Each row below holds a small network's activations on one input, seen along a few directions.
In each table, some parts of the input vary, and every possible input appears once, in random order.
A made-up example of a description, with smaller parts first: ring(8) and (point or line(9) or (values(3) and line(4))).
Shared parts are said once, and a part with two or three values counts as separate values.

Other details of the inputs shift rows strongly along two fixed directions, in all tables alike. That doesn't count.

Rows:
row 1: [-18  -7  38  51  32 -16  58  17 -12   1  22  90]
row 2: [ 26  -4 -36 -10  -5  30  19 -63 -36  21  30   3]
row 3: [ 10   3  33 -10  25   2 -25  33  21  -4 -34 -92]
row 4: [ -7   2 -19  11  -2 -12 -40  18  21 -14 -53 -55]
row 5: [-13  31  17 -42   9  -7 -21   6  16 -18 -44 -73]
row 6: [  0 -25   1 -25 -30  28  11 -70 -49   5  -1  24]
row 7: [-42  24  19  21   5 -43  27  80   3  -9   5 104]
row 8: [-17  -4  37  35 -79  21  39 -97 -51 -16  32 -19]
row 9: [-25  27 -21 -27   1   3 -45  -4   9 -32 -47 -53]
row 10: [ 10   1  15 -46  -4 -11 -43  54  32  -6 -22 -58]
row 11: [ -26   43   54   15  -34  -32  -14  -31   11   -7   -4 -123]
row 12: [ 13   6 -49 -31 -13 -27 -49  50 -13  -1 -11 -45]
row 13: [-11  40  56  22  52 -17  63 -13  31  15  30  81]
row 14: [-22  15   9 -41   3 -30 -29  -7  17   1 -38 -69]
row 15: [13  5 60 48 54 -8 71 14 44 19 33 62]
row 16: [-37  31 -30  15  28 -77 -12  90  12  18  16  34]
row 17: [ 23 -43  15   5 -20  54  26 -29 -36 -14   1   8]
row 18: [-38  30  32  25  29 -21  50  -8 -22  -4  20 109]
row 19: [ -7  19  39  14  26 -42   7  56  40  41  16  50]
row 20: [ 43 -41 -10 -20 -10  43 -26 -28  17  -1  36  26]
row 21: [ 45 -36 -32  22   1  33  27 -35 -24  26  32 -10]
row 22: [-11  36  29 -40  21  -7 -32   7   9  -8 -35 -74]
row 23: [ 43 -53   9 -31 -34  31   9 -25  28  24  30  14]
row 24: [-20 -12  -1 -11 -11 -10 -24  37 -24 -33 -54 -57]
row 25: [-37  25   7 -36  -3 -12 -38   6 -42 -27 -42 -38]
row 26: [ 11 -11 -16  -7 -12  40  -5 -78  -4   9   7  14]
row 27: [ 47 -29 -36  17  -3  57  42 -26 -19  -7  24 -14]
row 28: [ 49 -31 -41  21 -17  41  42 -34 -20   4  17  -4]
row 29: [-19  26  27  82  47   7  55  27  37   6  17  91]
row 30: [-37  17 -11 -38 -27 -29 -35  -1 -38 -28 -64 -39]
row 31: [ 48 -27 -22  18   9  59  31 -25 -25   3  30 -16]
row 32: [ 38 -28  -8 -11 -19  60 -16 -20  15   0  30  34]
row 33: [ 36 -42 -18 -11 -27  40 -24 -31  15  20  28  31]
row 34: [-30  38   5  37  23 -29   9  68  45  -2   9  92]
row 35: [ -8  27 -30 -33  34 -24 -41   2 -29 -10  -4 -66]
row 36: [-35   8  15  13   1 -51  -3  61 -12  20   8  81]
row 37: [  6   1  23 -12  16  -6 -15  37  29 -12 -44 -88]
row 38: [ 29 -42 -10  23  -5  43   2 -49  11  14   8   0]
row 39: [ 15 -62 -13 -29 -57  21   3 -23 -23   4  23  52]
row 40: [-16  23  48  48  48 -43  37  43  39  36  -1  22]
row 41: [ 24   2 -38 -15  -7  51  33 -54 -31 -10  21   3]
row 42: [ 58 -39  15 -30 -40  41  16 -24  27  16  15  17]
row 43: [ 51 -25 -31 -18 -13  51   1  -6 -21   8  53  12]
row 44: [ -9  19  19 -40  11 -22 -36 -10   8  14 -32 -72]
row 45: [-21   2   3  -3 -25 -34  -3  51 -11  -4 -15  59]
row 46: [ 40 -38 -24 -12 -45  46 -12 -31  19   0   9  36]
row 47: [ 53 -35  25  12 -18  46  52 -43  27  11  -3  -4]
row 48: [-18 -17   2  -5  -3 -32 -38  23 -33   1 -39 -50]
row 49: [-22  38  15  35  42  -6  33 -24  21  -1  24  95]
row 50: [  1  23  57  32  33  -3  50  51  46  28  38 100]
row 51: [-14 -17 -30 -29 -15 -23 -76  31  25  -1 -22 -35]
row 52: [ 31 -34 -11  21 -11  66  22 -38  19 -16   0   2]
row 53: [ 29 -46   6 -31 -41  51  -3 -13 -32  -7  22  36]
row 54: [-14  41 -29 -26  24 -10 -38  14 -32 -12 -15 -68]
row 55: [-65  53  22  24  19 -39  46  33 -14 -20 -19  84]
row 56: [-13  -1  32  33  26 -31  36  26  45  20  -7   9]
row 57: [-11  33 -49 -28  -3 -22 -27   2 -27 -14 -32 -61]
row 58: [ 20  -9  27 -50  17 -22 -59  42  27   7  -3 -58]
row 59: [ 11  -1 -43 -29   3 -33 -62  45 -18  20  11 -47]
row 60: [-26  36  -9 -23  16  -1 -58  -1   2 -22 -39 -53]
row 61: [  8  16   1  64  58 -16  65  25   2  16  50  69]
row 62: [ -31   56   -4   35  -25  -42  -18  -20  -33  -10   19 -106]
row 63: [ -42   43   15   32  -38  -25  -43  -39    3  -24   -9 -101]
row 64: [ 37 -48 -44  17 -10  33  34 -39 -18  14  30 -10]
row 65: [ -6 -21   3 -50  -8 -29 -68  42 -25 -14 -12 -31]
row 66: [-69  76  -2  33  32 -57  -1  39  31 -12 -42  44]
row 67: [ 23 -50  -1   8 -45  36  34 -39 -32 -13 -18  19]
row 68: [ 32  -6  18 -24 -26  42  39 -72   9   4  -8   2]
row 69: [-60  58 -29  19  39 -71   9  43  -4   7  -4  19]
row 70: [ 26 -54 -23  20 -22  46  12 -54  16   1   5   4]
row 71: [ 57 -32 -29 -24  -1  31  -6 -11 -16  12  59  13]
row 72: [-76  58  -5  26  36 -68 -10  30  32  -3 -29  41]
row 73: [ 49 -29 -42 -19 -24  48  14  -4 -13   0  46  19]
row 74: [-30 -29 -10 -10 -17 -34 -32  24 -24 -14 -47 -53]
row 75: [ 40 -42  -2  14  10  50   2 -48  14  -6  18  -2]
row 76: [-89  42   8   8  18 -78   0  42 -16  -7 -36  40]
Each input here is: values(4) and (point or (values(3) and ring(6))).
The inputs of row 25 and row 54 match in every part but the values(4) part. If row 67 is changed in the same way as row 25 into row 54, which row does it become? -> row 28
The inputs of row 52 and row 37 match in every part but the values(4) part. If row 75 is changed in the same way as row 52 into row 37, which row does it become? -> row 15
Change only the values(4) part in row 72. List by row number the other rows that result. -> row 14, row 69, row 76
Change only the values(4) part in row 44. List by row number the other rows that result. -> row 2, row 6, row 26
Start at row 46 and move only the ring(6) part, one step at a time. The first step leads to row 34. Which rows follow, in order? -> row 32, row 20, row 33, row 51
Change only the ring(6) part in row 39. List by row number the other rows that result. -> row 7, row 36, row 45, row 53, row 65
Change only the values(3) part in row 3. List by row number the other rows that result. -> row 22, row 50

Rows:
row 77: [ 50 -42  -4 -72 -39  64 -29 -50 -11 -14 -16 -57]
row 78: [ -7  28   1  -7  23 -17 -35  32  25   4   4 -29]
row 79: [-42  40  39   6   3 -26  -2 -11   8 -15 -46 -42]
row 80: [ -4   1  10  -1  15 -33 -17  50 -14  -1  -7 -29]
row 81: [-45  26  31  26  23 -56   4  53  32  10 -28  52]
row 82: [ 19 -20  19 -21 -20  47   3 -28  10  -7   3  20]
row 83: [ -9  28 -24  -7  27 -12 -18  42  -1 -12 -25 -17]
row 84: [-18   2 -27   0  29 -26 -14  36  -1  -2 -31 -19]
row 85: [ 64 -50 -15 -52 -46  59 -26 -30 -32  -8   6 -81]
row 86: [-30  31  29  31  -1 -34   9  10 -12 -11 -18 -58]
row 87: [-55  34  -3  15  26 -68   6  52  -8  14  -3  49]
row 88: [ 22  -9  12  46   9  18  60 -28  30  38  49  92]
row 89: [-12  12 -20  -2  36 -20 -19  34  -8 -11 -26 -15]
row 90: [ -2  21   2 -11  39 -31 -26  27  11  10   1 -28]
row 91: [ 67 -32 -24 -63 -23  60 -37 -54  -7   0  14 -80]
row 92: [ -6  10  -5 -10  31 -36 -21  29  18  17  -5 -31]
row 93: [-28  18 -13 -21  11 -39 -31  24 -28  -4  -8  -7]
row 94: [ 47 -57   3 -61 -28  59 -18 -61 -17 -10 -10 -36]
row 95: [ 18   2  11  40   8  18  48 -18  42  20  52  82]
row 96: [  8 -11 -15 -15 -31  33  -2 -33 -23  -5  27  27]
row 97: [ 24 -19 -24   0  -7  52   7 -24  -3 -13   9  12]
row 98: [-30  48  20  19  26 -30  -2 -13  14   1 -11 -57]
row 99: [-40  42  -3  30  20 -21   4  -6  -6 -21 -39 -47]
row 100: [ 39 -53   5   7 -20  34  43 -24 -14  16  31  23]
row 101: [ 40 -33 -38 -69 -49  51 -37 -55 -45 -13   6 -55]
row 102: [ 26 -45  15 -15 -14  39  39 -44   4  10   9  45]
row 103: [-33  11 -16  -3 -10 -45 -35  23 -14   4 -16  -3]
row 104: [  7  -7 -11  49   5  28  56 -11  22  -2  27  95]
row 105: [ -9   9  10   5   0 -19 -24  54  -1  -7  -4 -29]
row 106: [ 17 -17  20  50 -16  15  57   5  15   8  45  78]
row 107: [-22   9  16 -12  -3 -24 -32  32  30 -13 -32 -10]
row 108: [  9 -17 -10  57   8  25  66 -20  12  18  24 107]
row 109: [ 19 -29  20  57 -13  13  67  -5   5  25  43  89]
row 110: [-53  49   6  11  -6 -41  -8 -16 -28 -15 -20 -36]
row 111: [-32  18 -17  -7 -14 -37 -37  27  -3 -12  -7  -5]
The inputs of row 82 and row 78 match in every part but one. If row 102 is changed in the same way as row 82 into row 78, which row does it become? -> row 92
Describe the family of inputs behind these rows. -> values(5) and (point or ring(6))
Change only the values(5) part in row 103. List by row number the other rows that result. -> row 81, row 88, row 108, row 109
Start at row 111 and move only the ring(6) part, one step at a time. The first step leads to row 96. Which rows follow, in order? -> row 101, row 93, row 87, row 103
Which other rows agree with row 106 in the values(5) part? List them by row number. -> row 80, row 85, row 86, row 100, row 105, row 109
